A small network was trained on made-up records. Each row is its average activation on records with the value named, seen along a few directions.
Related values have similar rows: they may be neighbours, one step apart, or belong to one group.
In the rows, zero is written as 128.

Other fields shift rows strongly along two fixed directions, in all tables alike. That doesn't count.
These rows show it; all are for the same value of a field, averaged over different records:
164, 121, 103, 78, 160, 86, 135, 149, 116, 105, 159, 104, 155, 118
134, 102, 112, 124, 112, 131, 124, 126, 125, 136, 99, 93, 141, 166
161, 99, 105, 65, 127, 82, 139, 141, 106, 127, 138, 70, 166, 161
145, 95, 114, 110, 110, 111, 134, 130, 117, 139, 107, 79, 150, 166
147, 171, 92, 129, 216, 129, 112, 166, 138, 73, 196, 180, 113, 20
146, 140, 98, 119, 176, 118, 122, 151, 127, 104, 163, 133, 131, 80
165, 90, 109, 70, 124, 78, 139, 134, 109, 128, 125, 62, 172, 179
119, 116, 116, 165, 121, 160, 118, 131, 144, 139, 103, 124, 119, 128

Ribup, 15 values:
z12: 157, 114, 105, 90, 142, 99, 126, 142, 120, 119, 136, 96, 156, 130
z15: 106, 134, 172, 170, 83, 177, 98, 111, 125, 153, 54, 139, 97, 142
z4: 52, 115, 142, 196, 73, 211, 141, 119, 143, 153, 63, 160, 102, 137
z11: 116, 139, 149, 164, 144, 139, 118, 96, 153, 143, 164, 169, 110, 105
z8: 159, 125, 126, 103, 140, 123, 99, 142, 123, 105, 142, 120, 142, 138
z13: 139, 139, 137, 87, 152, 45, 141, 163, 110, 131, 185, 138, 157, 125
z3: 128, 137, 134, 119, 116, 121, 163, 158, 111, 136, 138, 151, 127, 125
z7: 129, 178, 124, 164, 166, 155, 87, 138, 135, 97, 139, 181, 89, 78
z6: 117, 162, 157, 160, 162, 135, 125, 88, 126, 111, 160, 172, 101, 71
z9: 77, 161, 140, 205, 152, 151, 104, 112, 151, 140, 146, 186, 90, 100
z2: 90, 137, 139, 173, 86, 145, 152, 134, 137, 164, 110, 127, 122, 159
z10: 95, 108, 105, 137, 80, 175, 160, 116, 141, 148, 97, 124, 101, 161
z5: 132, 136, 192, 123, 96, 130, 130, 96, 126, 130, 97, 118, 115, 158
z14: 144, 128, 92, 80, 149, 133, 138, 132, 135, 118, 142, 125, 147, 108
z1: 123, 98, 183, 113, 56, 110, 137, 68, 126, 145, 80, 91, 142, 190
Ribup is arranged as a ring.
- What is the length, in steps, of the shortest route from z6 to z10? => 7
- Going along Ribup from z13 by way of its neighbour z9, in what order are z12, z8, z5, z14 met? => z5, z8, z12, z14
- List every value one step from z3, in the order listed. => z4, z2

Zon, 15 values:
k6: 172, 137, 145, 78, 134, 114, 115, 121, 116, 109, 129, 109, 134, 122
k15: 133, 157, 95, 164, 201, 168, 91, 170, 145, 80, 164, 187, 105, 43
k11: 82, 114, 102, 158, 93, 170, 141, 130, 139, 152, 106, 149, 118, 128
k5: 131, 87, 123, 56, 102, 71, 183, 142, 116, 148, 119, 78, 174, 190
k12: 143, 124, 161, 81, 111, 43, 149, 118, 112, 131, 169, 94, 162, 173
k1: 121, 110, 88, 184, 118, 163, 128, 129, 141, 138, 105, 124, 121, 117
k13: 154, 152, 74, 129, 198, 139, 101, 160, 149, 99, 174, 157, 115, 66
k2: 121, 120, 150, 194, 90, 191, 97, 117, 134, 136, 54, 131, 90, 135
k8: 99, 148, 154, 148, 131, 115, 135, 137, 131, 139, 150, 171, 131, 108
k14: 162, 179, 148, 64, 224, 66, 117, 130, 115, 74, 239, 157, 125, 28
k9: 105, 104, 139, 139, 61, 124, 168, 122, 112, 180, 89, 103, 126, 210
k10: 69, 107, 112, 207, 70, 225, 142, 114, 163, 163, 64, 122, 104, 169
k7: 119, 162, 110, 175, 152, 184, 87, 144, 142, 101, 104, 160, 99, 81
k4: 191, 97, 154, 12, 119, 45, 136, 98, 85, 114, 141, 62, 186, 194
k3: 117, 121, 166, 130, 116, 101, 131, 88, 122, 158, 116, 115, 131, 157
Zon is arranged as a ring.
- Going along Zon from k4 by way of its neighbour k14, in what order are k11, k5, k9, k10 met? => k9, k5, k11, k10
- List every value one step from k15, in the order listed. => k13, k7
- List every value one step from k12, in the order listed. => k8, k3
